A small network was shown many inputs. Here are its activations along a few directions, one row for each input.
Each table varies a few parts of the input and shows all the possible inputs, shuffled.
A made-up example of a description, with smaller parts first: one of 8 places around a ring, together with either a single point or one of 11 places around a ring or (one of 2 separate values, together with one of 6 places along a line).
Shared parts are said once, and a part with two or three values counts as separate values.
In the rows, 128 means zero.

Other details of the inputs shift rows strongly along three fixed directions, in all tables alike. That doesn't count.

A family of inputs:
row 1: [133 204 107 131 235 134 101 200 122  98 177 140 121 136]
row 2: [111 114 139 140  96  93 100 127 150 120  94 104  99 177]
row 3: [155 129 130 123 178 190 131  39 131 168 160 191 168  30]
row 4: [164 111 132 132 149 163 151  69 169 169 150 183 177  66]
row 5: [134 128  98 128 149 145 142 121 163 109 147 147 171  84]
row 6: [ 88 160 131  70 173 121 122 185 105 110 184 134  87  94]
row 7: [ 81 168 131  95 167 105  93 190  99 106 127  91  64 158]
row 8: [ 90  93 131  87  39 103 136  66  44 144  90  99 116 124]
row 9: [150 132  93 159 145 150 118 126 149 121 128 126 134 132]
row 10: [174 142 146 174 149 160 110 160 195 100 117  94 142 159]
row 11: [156 130 126 154 166 140 136 149 191 146 145 153 149 133]
row 12: [131  88 132 142  86 135 129  90 148 137 115 135 119 127]
row 13: [114  82 126 127  70 111 141 121 148 150  84  93 111 161]
row 14: [160 146 101 168 159 137 105 123 179 104 146 148 145 133]
row 15: [106  93 119  91  75 130 161  59 100 142 106 129 174  76]
row 16: [112 190 142  95 208 134  97 174 113 110 195 169 105  86]
row 17: [135 146 167 131 136 139 120 162 120 117 111  77 130 160]
row 18: [141 137 112 136 176 177 115 102 153 138 147 149 127  82]
row 19: [145 132 124 137 128 117 150 140 121 131 139 147 145 127]
row 20: [ 97 102 153  95  88 114 129  55  79 163  83 113 120 120]
row 21: [ 79 149 142  78 156 124 127 171  54 129 146 114  76 126]
row 22: [178 140 176 166 135 134 118 143 174 118 115 117 166 159]
row 23: [157 113 128 175 124 129 129 138 207 124 137 154 134 137]
row 24: [156 100  99 175  96 134 134 126 159 124 102 116 132 169]
row 25: [127 113 127 125  79 108 135 120 101 124 122 131 126 145]
row 26: [122 143 149 132 129  99  99 134 150 122 121 136 116 156]
row 27: [146 117 114 167 110 114 134 157 136 127 109 116 131 189]
row 28: [106 118 135  99 130 147 153 107  90 157 132 130 116  90]
row 29: [ 98  81 116 115  39 105 130  80  77 132  82  85 109 147]
row 30: [118 117 115 133  93 104 126 155 111 104 125 111 103 165]
row 31: [150 110 138 128 138 162 142  66 129 162 140 174 151  76]
row 32: [117 103 118 141  63  85 139 158 125 110 107  99 106 178]
row 33: [ 87 172 131  74 158  99 114 155  39 114 140 112 100 127]
row 34: [109  92 122  99  81 114 164  81  96 146  88 116 172 109]
row 35: [150 139 118 157 169 149 129 161 185 124 150 148 121 121]
row 36: [142 124 137 175 131 107 106 138 181 138  90 115 128 196]
row 37: [ 63 147 159  55 112  87 132 175  50 120 147 115  70 120]
row 38: [129 114 152 145  90  94 119 148 152 126 115 136 113 176]
row 39: [172 158  91 171 188 156 133 178 185 105 170 156 141 121]
row 40: [157 107 124 165  76 102 144 129 163 126 117 142 151 159]
row 41: [175 150 175 167 132 131 107 157 191 100 133 124 159 157]
row 42: [ 91 157 157  87 149  91 132 196  83 123 149 127  88 137]
row 43: [131  91 104 123  99 171 150  24  81 170 105 125 158  80]
row 44: [116  89 151 119  55  86 139 118 145 149  98 120 126 160]
row 45: [127 110 134 142  76  81 135 154 103 126  96 110 120 195]
row 46: [ 84 100 112  83  92 124 164  97  69 143  90  92 149 109]
row 47: [146 119 129 158 147 154 122  97 158 156 120 144 143 123]
row 48: [120 176  88  86 216 190 119  98  80 118 179 145 123  37]
row 49: [153  92 148 115  99 207 142   5 121 141 126 119 168  32]
row 50: [143 132 116 124 179 194 119  59 147 141 175 181 144  30]
row 51: [160 107 123 191 117 126 117 153 206 126 104 128 120 188]
row 52: [ 78 164 130  57 153 113 124 147  11 122 152 116  96  98]
row 53: [170 115 111 196 113 112 145 163 185 129 110 128 152 192]
row 54: [112 176  96 114 196 124 126 219 144  84 155 119 130 129]
row 55: [ 93 176 130  88 146  89 101 173  71  97 147 116  97 144]
Description of these inputs: one of 5 places around a ring, together with either a single point or (one of 2 separate values, together with one of 5 places along a line).
The inputs of row 44 and row 11 match in every part but the place on the ring of 5. If row 15 is changed in the same way as row 44 into row 11, which row does it become?
> row 46
The inputs of row 28 and row 35 match in every part but the place on the ring of 5. If row 47 is changed in the same way as row 28 into row 35, which row does it become?
> row 18
Start at row 2 and move only the place on the ring of 5, one step at a time. The first step leads to row 7. Which rows follow, in order?
> row 36, row 20, row 26
Which other rows does row 5 become when the choice among 2 separate values takes its other values? List them by row number.
> row 6
Start at row 48 and move only the place on the line of 5, one step at a time. The first step leads to row 9. Which rows follow, in order?
> row 24, row 39, row 54
Start at row 24 and move only the place on the ring of 5, one step at a time. The first step leads to row 30. Which rows follow, in order?
> row 25, row 45, row 27
